Here are a small network's activations along a few directions, averaged over the inputs that share one value of a field.
Related values have similar rows: they may be neighbours, one step apart, or belong to one group.

Other fields shift rows strongly along one fixed direction, in all tables alike. That doesn't count.

D, 7 values:
d6: -113 -45 409 239 164 -92 -210 -42 -325 37 53 153 -93 -238 -215 -75 282 -198
d1: 35 67 -234 -128 -20 85 98 -12 133 -81 -16 -111 125 3 37 120 -109 52
d2: 253 225 -657 -371 -174 385 212 198 274 242 -188 -223 93 -43 168 388 -460 240
d7: -355 7 821 374 57 -144 -231 -91 -483 13 22 32 -189 163 -6 -574 447 -226
d5: -86 -66 273 159 97 -314 -54 -92 -114 -155 17 144 -87 191 -12 -240 223 -32
d4: 107 -45 -334 -101 -34 208 138 -18 217 7 39 -112 128 -198 -16 260 -227 -25
d3: 157 -143 -278 -173 -89 -130 48 57 299 -63 73 116 22 123 45 120 -157 189
D is arranged as a star with 3 arms.
- Name the neighbours of d4, in listed order. => d6, d1
- Name the neighbours of d2, in listed order. => d7

S, 7 values:
s5: -283 -225 647 268 67 -530 -304 -83 -216 -169 193 304 -182 371 -71 -560 505 -22
s1: 3 250 -205 -92 103 353 56 52 -90 200 -183 -231 61 -177 -55 166 -102 -22
s2: 133 -190 18 31 78 -244 -21 -3 81 -47 35 237 -98 26 -72 30 0 45
s7: -62 131 64 78 43 55 -53 -45 -191 -70 26 -28 101 -295 -96 147 118 -146
s6: -8 250 124 -63 -164 351 7 149 -188 274 -184 -212 -62 -19 171 -39 -131 8
s4: 324 -6 -898 -508 -215 126 406 56 718 -168 -54 -201 241 294 281 339 -583 372
s3: -107 -210 250 285 88 -112 -91 -126 -114 -19 167 131 -61 -199 -158 -82 193 -235
S is arranged as a line.
- Name the neighbours of s3, in listed order. => s2, s7
- Name the neighbours of s6, in listed order. => s1

M, 13 values:
m4: -86 36 261 143 141 -232 7 -156 -194 -285 258 242 147 -245 -89 76 281 -220
m2: -167 103 522 165 -54 126 -410 -60 -419 62 -66 -43 -31 -126 79 -306 427 -18
m13: 349 -171 -633 -329 -319 122 181 175 533 126 154 226 -3 150 194 184 -515 306
m8: -195 -123 750 302 -76 -437 -154 -111 -298 -130 -145 220 -62 426 66 -557 535 -82
m6: 303 -178 -136 74 129 -104 -45 -132 -72 45 -19 230 -170 -155 -129 299 -73 -146
m9: 163 273 -713 -396 -174 401 85 415 169 461 -78 -184 97 -338 -15 682 -358 196
m5: -59 46 217 -32 -213 -314 -153 -84 -94 -471 56 -3 7 314 60 -148 33 31
m7: -181 318 496 119 185 256 -84 -5 -525 164 -155 19 -85 50 -98 -345 170 -199
m12: 185 -66 -205 -305 198 96 233 177 351 8 -89 -161 36 -19 48 251 -316 190
m11: -32 111 -550 -31 -1 -170 221 47 222 12 -95 -99 -58 361 219 -50 -36 218
m3: -103 -316 -195 -124 261 32 -138 -59 269 0 183 -75 50 50 -338 38 28 6
m1: -172 58 182 278 -220 403 192 -76 -121 102 -78 -424 22 -207 220 -115 -96 -322
m10: -5 -89 4 135 143 -177 65 -132 179 -94 74 52 51 -262 -218 -10 -80 39
M is arranged as a tree with 4 forks.
- Name the neighbours of m11, in listed order. => m8
- Name the neighbours of m9, in listed order. => m2
- Name the neighbours of m10, in listed order. => m4, m6, m12, m3
